These are the activations of a small neural network, seen along a few directions. Each row is one input.
Each table varies a few parts of the input and shows all the possible inputs, shuffled.
Descriptions start from the smaller parts, as in this example, which fits no table here: one of 3 separate values, together with either a single point or one of 9 places along a line or (one of 4 places along a line, together with one of 8 places around a ring).
Shared parts are said once, and a part with two or three values counts as separate values.

Other details of the inputs shift rows strongly along two fixed directions, in all tables alike. That doesn't count.

Rows:
row 1: [  5 -10  -3  20   2  16  -5   4  -5   1   1  11]
row 2: [   2  -38  -10  -24    7 -101   52  -25   38   -5   -1  -30]
row 3: [  7 -47  -5   3  11  50 -21  -2 -49   5  16  19]
row 4: [ -6  39   5  -1  -3  27 -17  -1  -5  -9  -1   5]
row 5: [  9 -81 -24 -52  24 -14  21 -30 -33   4  34  -4]
row 6: [-16  42  20   8 -25 -47   3  13  47  -8 -21  -9]
row 7: [  2 -29 -12  12   1  30 -15   1 -18  -2   9  16]
row 8: [  4 -42   4 -34   5 -67  28 -20   6  -5   1 -14]
row 9: [  0 -38  -9 -48  12 -49  38 -24   0   2  16 -17]
row 10: [ 10   5   2  -9   1  20 -13  -7  -9   2   2   4]
row 11: [ 11   2 -10  -8  12  -7   9   0  -3   8   0 -18]
row 12: [-11  41  15  36 -18  10  -9  21  21   3 -16   0]
row 13: [ -7 -32 -13 -22   4 -72  36 -18  24 -12   4 -20]
row 14: [  3 -28 -14  16   9  33  -9  -4 -15  -2   6  24]
row 15: [-19  47  14  19 -24  -8 -10  17  35 -10 -19  12]
row 16: [ -6 -25 -21  15  10  65 -26   3 -42 -13  17  26]
row 17: [ -2 -13 -10  10   7  -2   7  -6   7  -6   2  13]
row 18: [ -4 -20  -1   0   9  30  -8   1 -35  -9   7  11]
row 19: [ 16 -22 -19   1  15  60 -22   6 -38   9  14   4]
row 20: [  3   3 -13 -14   9   3   4   3  -7  -1   5 -13]
row 21: [  4 -11   9   4   9   6   3   0 -19   3   0   1]
row 22: [-20  44  16  19 -27 -17  -4  20  34  -6 -17  -6]
row 23: [-13  39  14  28 -23  12 -17  18  26  -2 -18  17]
row 24: [ 11  41   8  13  -4   1  -4  17  13  13 -15 -16]
row 25: [  6 -25  -1 -33  12 -49  35 -18   4  12  11 -20]
row 26: [ -3  52  15  -3 -14 -27   5  20  36   5 -19 -23]
row 27: [ -2  52  27  11 -16   1  -3  16  17  18 -13  -9]
row 28: [ -9  -7 -10   7   2   7  -4  -2   1 -13   3  18]
row 29: [ -9  18   4  33 -15  44 -27  20  -3   1  -4  11]
row 30: [ 1  3 -2 18  1  3  1  4  3 -3 -1  4]
row 31: [  6  65  23   6 -15 -18  -4   4  33   6 -24 -11]
row 32: [  6 -12  10   8   5  12  -2   2 -18   8  -3   4]
row 33: [  9  -9 -13  -9  16  30 -13 -18 -28  -3  11   7]
row 34: [  5   4  -1 -17   4  16 -12  -9 -10  -4   7   4]
row 35: [  5  -7   5 -14  -3   4   2  -2  -8  16   8  -3]
Each input here is: one of 5 places around a ring, together with either one of 3 separate values or one of 4 places along a line.
The inputs of row 10 and row 34 match in every part but the place on the ring of 5. If row 19 is changed in the same way as row 10 into row 34, which row does it become?
Answer: row 26
Change only the choice among 3 separate values in row 4. List by row number the other rows that result.
Answer: row 9, row 20
A walk changes only the place on the ring of 5. It starts at row 8 and steps to row 18. List the rest of the walk in order.
Answer: row 21, row 32, row 3

Rows:
row 36: [ 11 -51 -23  -5  20  79 -32 -14 -49 -12  24  39]
row 37: [  5  94  33   2 -25 -46  11  23  59  26 -29 -53]
row 38: [-11 -48 -17  69 -12  78 -37  30 -18  -6   4  47]
row 39: [  7  63  51  32 -27 -41   9  24  37  28 -35 -25]
row 40: [  -6 -123  -20  -50   15 -106   50  -46    6  -30   20   -5]
row 41: [  0  90  17   9 -22 -40  -8   4  66  -8 -36 -11]
row 42: [-20  87  14 -19 -27 -42  -2   3  59 -11 -18 -20]
row 43: [  4 -43 -15 -22  21  80 -29  -6 -62  -1  33  21]
row 44: [  6   8   7   2   1  79 -37  23 -46  14   9  10]
row 45: [  8 -82 -23 -85  28 -85  57 -48  -7  -5  29 -24]
row 46: [  10 -100  -26  -81   28 -103   52  -61    4  -14   28  -15]
row 47: [  39 -118  -25  -56   43 -110   62  -52    3   13   16  -32]
row 48: [-15 -46  -9  69 -13  62 -28  26 -15   3   6  47]
row 49: [ -2  95  50  14 -28 -48  19  35  52  26 -37 -41]
row 50: [-13  71  43  11 -38 -32  -1   7  55  -4 -29  10]
row 51: [-11 -22 -32 -11  20  83 -32 -12 -59 -15  38  33]
row 52: [-30  83  49  -3 -43 -57   4  10  61  -5 -29  -3]
row 53: [ -1  10 -21  26  17  81 -39   5 -38 -10   9  28]
row 54: [ -2  67  43  22 -27 -36  -7   5  46   4 -33   7]
row 55: [ 19   8 -18  24  10  82 -31  12 -44  19  10  -5]
row 56: [-24 -39 -22  69  -2  69 -22  26 -19  -8   7  41]
row 57: [-25 -10 -22  36   8  74 -26   7 -41 -38  15  35]
row 58: [  40 -112  -19  -67   40  -98   58  -46   -9   20   23  -43]
row 59: [  5 -45 -31   1  20  86 -28 -14 -60 -15  23  40]
row 60: [ 10  -1 -10  28  10  86 -45   8 -44  -7   1  36]
row 61: [ -5  26 -14 -19   4  79 -30   4 -35  -3  21   7]
row 62: [ 34 -90 -33 -68  48 -89  67 -42  -7  17  25 -49]
row 63: [-33 -14 -13  31   2  65 -29  17 -40 -30  11  35]
row 64: [ 11  77  45  27 -21 -40   9  30  50  25 -35 -33]
row 65: [ -4 -73 -59  40   7  77 -30   6 -35 -10  24  44]
row 66: [-21 -23  -9  36  -6  73 -38  12 -40 -31   9  41]
row 67: [-30  90  38  -2 -32 -35   4  13  49 -11 -20  -2]
row 68: [ 10 -94 -13 -84  22 -93  57 -54  -6   1  29 -20]
row 69: [ 17  -4  21  23  -5  79 -31  20 -53  28   7   7]
row 70: [  3 -44 -17 -15  20  80 -21   2 -72  10  26  13]
row 71: [ -6  88  44  33 -26 -54  14  21  56  11 -43 -20]
row 72: [-10  77  27 -10 -17 -38  22  27  37  10 -24 -32]
row 73: [ 14 -82 -36 -91  35 -90  64 -56  -6  -7  41 -30]
row 74: [ -5   8 -22  14  10  86 -37   2 -29 -14  14  34]
row 75: [ -9  75  56  -7 -38 -37   6  28  35  25 -28 -22]
row 76: [ -9  84  11  -3 -25 -20  -8  -1  58 -12 -26  -6]
row 77: [ -1  71  20 -20 -22 -30   6  20  40  17 -24 -39]
row 78: [  3   3 -10  29  11  86 -39   4 -46  -7   4  36]
row 79: [  36 -116  -29  -53   45  -90   69  -44  -16   20   18  -40]
row 80: [   2 -111  -53  -58   23  -98   43  -51    3  -39   27  -11]
row 81: [ -3  78  59  38 -31 -52   6  19  56  21 -48 -18]
row 82: [ -2  84  33  29 -13 -49  16  21  56   6 -37 -28]
row 83: [-18 -36 -30  68  -6  72 -28  21 -18 -14  12  45]
row 84: [  5  87  32  24 -17 -50  26  28  55  16 -36 -36]
row 85: [ 18   0 -20  24  15  74 -35   8 -30   9   3   6]
The inputs of row 64 and row 55 match in every part but one. If row 36 is changed in the same way as row 64 into row 55, which row does it become?
Answer: row 76
The inputs of row 81 and row 85 match in every part but one. If row 75 is changed in the same way as row 81 into row 85, which row does it become?
Answer: row 77
What is each input in this table made of?
Answer: one of 5 places along a line, together with either one of 2 separate values or one of 8 places around a ring
Change only the place on the line of 5 in row 45. List by row number the other rows that result.
Answer: row 43, row 61, row 68, row 73
Change only the choice among 2 separate values in row 63. List by row number the other rows that result.
Answer: row 56

Rows:
row 86: [-13 -33 -16  10  20  46  -2  -8 -44 -16  23  19]
row 87: [ -7 -18 -27 -46   6  19   2  -6 -22  -7  26  -5]
row 88: [-15  44  47  24 -20 -35  17  26  15  -9 -26   4]
row 89: [ -3 -40  -4  21  -8 -40  17  -7  28   1  -3   3]
row 90: [ 19 -38   9 -13   1 -10  -4 -17  -7   5  -3  -6]
row 91: [-11 -15 -31 -30   4  29  -5   8 -17  -6  17  -3]
row 92: [ 23 -40  -3 -13   8   7 -21 -13 -15  -6  -1   9]
row 93: [  -7   32   -3   -5  -19 -123   41   -7   91  -18  -23  -23]
row 94: [ 11  25  12  14  10  70 -16   5 -37  23   7  16]
row 95: [ -4 -18 -15  -1  14 -35  20   0   0 -15  -2 -11]
row 96: [   0 -104  -28   -7   15   12    4  -27  -26    5   33   37]
row 97: [  4 -30 -23   6  19 -56  33   7  12  -7 -12 -25]
row 98: [-10  79  16  17 -15  53 -45   0  -2 -20 -16  25]
row 99: [ -2  34  20 -35 -13 -92  28 -27  58 -15 -18 -14]
row 100: [  6  29   8 -29  13 -69  40 -21  37   2  -2 -29]
row 101: [-24  55  36  19 -29  80 -42  45 -30  10  -3  18]
row 102: [  6 -44 -14   7  -8 -40  14  -4  37  -1   4  -2]
row 103: [ 32  -1 -16 -24  24  -5  13 -18   3  13   3 -10]
row 104: [ 35 -14 -25 -17  23 -16  15 -12   0  19   2 -32]
row 105: [ 18 -36   0 -15  19  25   8 -16 -41  33  15   3]
row 106: [ -7  16  28  48 -13  23 -13  32  -6   0 -18   0]
row 107: [-27 -10 -13 -28   7  31  -1  -3 -31 -15  27   4]
row 108: [ -9 -19 -20   4  23 -21  24 -17 -17 -23   7 -13]
row 109: [ 15 -20 -22 -21  19  24 -19 -26 -20 -16   5  18]
row 110: [ -3 -80 -27  -4  12  18   7 -17 -25  -7  24  40]
row 111: [ 11 -82 -54  12  22  14  -4 -19 -17  -1  21  11]
row 112: [  2  35  -8  20  -2  68 -47   8 -13  -1 -11  17]
row 113: [-17  51  32  25 -28  69 -42  41 -18  13  -5   1]
row 114: [-12  67   5   1 -21   4 -14  34  28   9 -12 -23]
row 115: [  9  76   9  10  -1 -11   8   5  29   1 -18 -22]
row 116: [ 14 -78  -8 -28  22  29 -10 -33 -55   4  21  26]
row 117: [-23  31  36  44 -17  37 -13  34 -13  -3 -17  20]
row 118: [ 19  64  22  37  -8  47 -29  45  -4  29 -14 -16]
row 119: [ -8  50  36   5 -21  21 -33  -2 -13  -7 -15  31]
row 120: [-15  20  26 -37 -25 -47  24   2  17  16   5 -23]
row 121: [ -7 -51 -44   8   7   3   5 -21   1 -25  15  19]
row 122: [ 29   9  26 -18  -2 -85  42 -21  38  39 -19 -46]
row 123: [-12 -40 -21  -6   7 -30  18 -23  30 -13  16  17]
row 124: [ -7  39  24  44 -13   0 -11  39  14  -2 -25  -9]
row 125: [-12  56  28  -1 -33 -14 -10  33  36  11  -9 -25]
The inputs of row 124 and row 92 match in every part but one. If row 106 is changed in the same way as row 124 into row 92, which row does it become?
Answer: row 90
The inputs of row 116 and row 101 match in every part but one. If row 99 is changed in the same way as row 116 into row 101, which row does it become?
Answer: row 107
What is each input in this table made of?
Answer: one of 5 separate values, together with one of 8 places around a ring
Change only the choice among 5 separate values in row 121. List by row number the other rows that result.
Answer: row 87, row 98, row 108, row 115

Rows:
row 126: [-11  34  37  18 -16 -52  27  12  29   6 -20 -24]
row 127: [  4 -77 -30 -19  15  58 -24 -19 -60 -10  34  32]
row 128: [ 21 -69 -18  -7  25  27   2 -20 -42   7  17  25]
row 129: [  10 -100  -43  -25   26    0   23  -18  -36    6   33   -1]
row 130: [-15  38  30  -1 -31 -33  -5  15  36   0 -24  -4]
row 131: [-10  11 -16  43  -8 124 -54  33 -42   4  16  36]
row 132: [ 37 -37 -29 -57  33 -41  36 -32  -9   4  14 -38]
row 133: [  3  56  18 -20  -7 -15  13  18  31  18  -2 -34]
row 134: [  0  63   7  38 -13  16 -26  31  25  -3 -28   3]
row 135: [-18  50  12  35 -11  76 -42   6  -6 -16  -6  38]
row 136: [-19   9 -20  33  -8  92 -41  22 -30   0  15  28]
row 137: [ 10 -93 -36  -8  22  -7  18 -17 -27  13  31  -6]
row 138: [ -4  69  31 -18 -11 -21   7  12  11  12 -11 -32]
row 139: [  -6  -46  -23  -43    8 -105   48  -37   43  -13   10  -23]
row 140: [ -7  43  -9  24  -2  12 -19   7  22 -17 -13   4]
row 141: [-22  46  19   8 -21 -31  12  17  26 -14 -17  -3]
row 142: [  8  49  44  10 -22 -90  35  -1  67  16 -34 -18]
row 143: [-22  42  13  16 -13   3  -6   7   4 -26  -3  11]
row 144: [  5 -76 -23 -39  15 -17   7 -37 -19 -20  31  15]
row 145: [ -9  14  32   3 -18 -11  -8  15  19   6 -23  -3]
row 146: [ 11  52  17 -14   4  17  -7  -2  -7  22  -7 -10]
row 147: [-21  27  22  31  -5  55 -17  35 -21  -1  -7  13]
row 148: [  2 -65 -16 -42  14 -83  53 -26   3  -9  12 -16]
row 149: [ 24 -79 -28 -22  28  -8  13 -34 -29   1  26  19]
row 150: [ 20 -51 -24 -22  19 -92  48 -25  29   2  -5 -31]
row 151: [-11  41  11  32 -13  70 -32  13  -3  -5 -10  35]
row 152: [ -9  74  17  16 -21 -67  12  16  77  -9 -38 -22]
row 153: [ 30 -91 -44  10  38  38 -14 -20 -56   3  27   7]
row 154: [  1  72  33 -29 -19 -27  -3   5  21  16 -20 -29]
row 155: [  0  -3  17  46 -10 113 -55  24 -56   9   2  27]
The inputs of row 127 and row 141 match in every part but one. If row 155 is changed in the same way as row 127 into row 141, which row does it become?
Answer: row 126
What is each input in this table made of?
Answer: one of 5 separate values, together with either a single point or one of 5 places along a line
Change only the choice among 5 separate values in row 132. List by row number the other rows that result.
Answer: row 133, row 138, row 146, row 154
